[-107  -35   27  -21] result: -21
[ 27  35 -30  85  11 -82] result: -82
[-103  -88  -61  -59  -12   -1] result: -1
[92  2  0 -6  6 -5] result: -5
[ 26 -99 -48 -53 -21] result: -21
[-62  -8 -83  29 -37  47] result: 47
[81  6  2 13  1  8] result: 8
---
[  66   -2 -105   56] gives -105
[-30  57 -45 -69 -25  85   0] gives -45
[ 30  22 -88  55 -25 -91 -69] gives -88
[ 10  60 -14 -50   4  91 -98] gives -14
[-17  96  66  -8  81 -21  91] gives 66
[ 27  -3 -39  74  91] gives -39
---
9,11,17,-8,3
-10,-18,21,15,51
56,37,-78,-24,-4
==> 56, -78

42,9,-72,66,30,-92 ==> 66, -92

-23,-15,-88,-24,-41,-28,5 ==> 5, -88

9,91,75,-11,-42,91
-37,-68,-58,39,-40,-54
-31,-62,-18,94,24,47
==> 94, -68

-107,2,-10,5 ==> 5, -107

-12,87,-20,8,10,9,46
-46,21,4,-6,-47,-30,9
==> 87, -47

-3,38,99,24
-33,37,82,15
==> 99, -33

32,14,22,-46,-98,58 ==> 58, -98

-5,12,-16,-43,-75
-24,53,1,-68,-100
==> 53, -100
---
-0.123	-0.048	0.052	0.059	0.045	0.192	0.039 ⇒ 0.052

1.2	0.3	-0.8	-1.8	-1.1	-2.2	0.0
-1.4	-0.9	0.3	-1.6	0.3	-0.9	-1.0
⇒ 0.3

-7.7	18.7	-5.9	-11.0	-8.3	-3.7	-13.1
-15.6	-21.5	-9.4	-14.1	-19.3	-16.1	-15.3
⇒ -9.4

-147.1	-51.8	-155.5	-58.2	167.0	38.9	-41.4
-94.3	-43.3	-158.3	-60.8	202.9	32.8	-85.2
-51.5	-44.9	-104.3	-53.4	153.9	20.3	-71.6
⇒ -104.3

8.805	16.795	-22.957	-15.626	-4.004	-2.970	9.330
-11.363	-5.829	-8.376	-19.954	-2.922	-21.767	15.283
8.213	-4.583	3.416	-0.186	-6.321	-5.286	-7.786
⇒ 3.416

-5.41	11.43	-2.89	-16.71	-5.10	-4.78	-13.30 ⇒ -2.89
---
[[186, 109, 201, 121],
 [208, 63, 212, 88],
 [133, 223, 148, 206]] yields 201

[[48, -4, -22, -38, -41],
 [45, -11, -23, -36, -4]] yields -22

[6, 3, 8, 6, 3, 1] yields 8

[[744, 326, 828, 702, 206, 228, 603],
 [725, 918, 445, 266, 578, 365, 406]] yields 828

[[-368, -261, -568, -773, 3, 375],
 [88, -150, 35, 459, 521, -224]] yields -568

[[1373, 8564, 4640, 5815, 5536, 5261],
 [5631, 3885, 5301, 4229, 7870, 6042]] yields 4640

[[-371, 588, 103, 255, -912],
 [314, -254, -22, 389, 595]] yields 103

[-11, 19, -5, 33, -32, -19] yields -5
---
array([460, 305, 354, 815, 185, 991]) => 991, 185
array([197,  49,  74,  85,  61]) => 197, 49
array([756, 515, 215,  92, 520]) => 756, 92
array([157, 226, 230, 113,  49, 142]) => 230, 49
array([8884, 1304, 3645, 3882, 3463, 5764]) => 8884, 1304
array([ 93, 224, 237,  24]) => 237, 24
---
[[-50  42 -23  55  -1]
 [-50  45 -16  54  -4]
 [-82  23 -14  40   3]] out 23

[ -4  -3   2  -6 -93 -19] out 2

[[ 49  41  72 -80 -49]
 [-64 -46 -57  -7   5]
 [  4 -18  43  -8  18]] out -18

[ 90 -30  60  51 -53] out -30

[[ 36 -37  25 -23]
 [ 33 -41  95  21]] out 33

[[ -2   7   6  83 -35 -19]
 [-46  47 -25 -46  18   6]] out -25
---
[[ 76  41  35 -96  67  75 -36]
 [ 69  39  40 -98  85  79 -41]
 [ 72   8 -22 -59 -40   6  54]] gives 8

[ 32 -50  40  -2 -94] gives -50

[-75  76  64 -80  91  14] gives 76

[ 70  24 -47 -46 -79   3] gives 24

[[ 13  67   1 105]
 [-39  44 -40  99]] gives 44

[-19 -36   0 -96 -69   9] gives -36

[ -90   56   25 -101  -54] gives 56
---
 -31.47   -66.92  -194.34   219.18    14.26   117.31
 -23.59    32.55  -188.91  -117.16    18.02     8.13
 -86.32    74.54  -177.05  -135.02    92.70    26.09
Out: -194.34

 13.4    2.3    1.2  -16.2    8.4    0.3    2.0
 11.8    2.4   -0.3    3.8   17.3  -16.5    3.5
Out: -16.5

 178.045  -110.007    54.217   173.050 Out: -110.007

-0.011   0.113  -0.105   0.074  -0.128 Out: -0.128

   2.0   140.3   -48.6    31.8   150.0   -28.3     2.0
  49.6  -128.7   147.7    78.4     2.0    38.5   -15.3
Out: -128.7

-1.4   1.1  -0.4  -1.0
 0.3  -1.7  -0.1  -0.3
-0.9   1.0   0.2   1.6
Out: -1.7

-0.09  -0.18  -0.13   0.19  -0.06   0.02   0.04 Out: -0.18

 0.05   0.08   0.18   0.06  -0.10   0.14 Out: -0.10

-0.012  -0.002   0.076   0.201  -0.100
-0.085   0.066  -0.058  -0.213   0.150
 0.035  -0.100   0.011   0.091   0.124
Out: -0.213

-0.131   0.048  -0.195   0.102   0.190  -0.016  -0.096 Out: -0.195
---
[-98  50  46  44 -13  -4] gives -98

[[  2  12 -23 -54  13]
 [  1   0  -5  -4   6]
 [ 34  -5 -18 -24 -88]] gives 2

[53 54 13 84 31] gives 53

[[-51 -48  46  22 104]
 [ 70   7 -19  22 -98]] gives -51

[ 49  87  27 -96  83 102  77] gives 49

[ 23   8 -10  89] gives 23

[[  -8   67  -34   35   21  -33]
 [  -4  -31 -102   15    0  -26]] gives -8
---
[1 4 3 7 5 4 3] value 3, 1

[ 323 -736 -934 -993  736 -137   52] value 52, 323

[93 15 63 24] value 24, 93

[ 16  37  28  17  25 -44] value -44, 16

[2562 6189 8240 4831] value 4831, 2562

[[7 5 7 6 6]
 [3 6 3 5 5]
 [2 5 2 4 3]] value 6, 2

[4 2 5 7 8] value 8, 4
---
[[9, 41, 31, 21, 26],
 [90, 51, 18, 53, 75]] ⇒ 9

[[1534, 1865, 2806, 6224],
 [8061, 7605, 3685, 2238],
 [7155, 1578, 8000, 5430]] ⇒ 8061

[[196, 89, 93, 193],
 [22, 177, 206, 111],
 [89, 91, 76, 118]] ⇒ 22

[[3987, 6680, 5844, 1471, 8550, 6795, 5748],
 [6994, 7941, 9041, 3536, 3015, 7208, 7096]] ⇒ 3987

[[6, 8, 8, 8, 8, 8],
 [0, 7, 9, 9, 4, 4],
 [9, 8, 8, 8, 8, 8]] ⇒ 0

[[138, 66, 166, 89, 88, 49],
 [96, 163, 86, 126, 135, 174],
 [58, 225, 123, 135, 198, 255]] ⇒ 96
---
-19   17   88    0   10 ==> 0
-109    13   -46    80   -66 ==> 80
-51  -91  -77   63  -80 ==> 63
 79  -59   65   49    5 ==> 49
-99   51   34    4   38 ==> 4
-36   -7   89  -35  -41 ==> -35
 95  -81   43  -41   77 ==> -41
-87  -73   64   98   80 ==> 98
 -62     5   -60    89  -103 ==> 89
-55   94  -76   32  -66 ==> 32
---
array([[54, 53, 59, 53, 17],
       [35, 65, 66, 42, 96],
       [17, 24, 57, 13, 36]]) ans = 59

array([-741, -206, -439,  770]) ans = -206

array([3, 9, 4, 1]) ans = 9

array([[4640, 4105, 3771, 4031],
       [9054, 7634, 6901, 5735],
       [4013, 2699, 3411, 3188]]) ans = 4105

array([[20, 55, 55, 27, 67],
       [30, 29, 62, 56, 29],
       [20, 58, 85, 21, 89]]) ans = 55

array([[81, 68, 70, 67],
       [57, 83, 64, 76],
       [24, 72, 62, 73]]) ans = 68

array([ 96,  37,  54, 195,  91, 214, 109]) ans = 91

array([1058, 5864, 3614, 2339, 4568, 8790]) ans = 2339
---
Q:
[[5794 5467 5216 5604 5004 5420 6682]
 [3110 5512 3353 5075 6020 4097 8812]]
A: 4097

Q: [173 224 184 203 150 204  58]
A: 204

Q: [25 87 18 97 98 35]
A: 98

Q: [219  62 106 204]
A: 106

Q: [212 169  61 118 219 222  89]
A: 222

Q: [207 956 326 529 501]
A: 529
---
-17	760	-637	-655	100	-179 gives 100
435	343	-105	625	40	-641 gives 40
4	1	7	6	5	3 gives 5
3681	1099	4793	6093	4901	9254 gives 4901
408	582	63	233	989	958 gives 989
-230	830	578	-195	-890	441 gives -890
2	3	4	4	2	8 gives 2
---
Input: 74	21	-104	-84
Output: -84
Input: 90	-76	-56	33	-18	-30	107
Output: 107
Input: 54	23	-79	87	52
Output: 52
Input: 105	-34	-77	16	90	-14	-9
Output: -9
Input: -20	90	-25	4	84	21
Output: 21
Input: -27	-20	85	-36
Output: -36
Input: -9	-35	-19	-88	-76
Output: -76
Input: 29	-57	44	56	-8	-28	98
Output: 98
Input: 33	-5	-9	28	43	86
Output: 86
Input: 36	55	-14	-102	-30
Output: -30
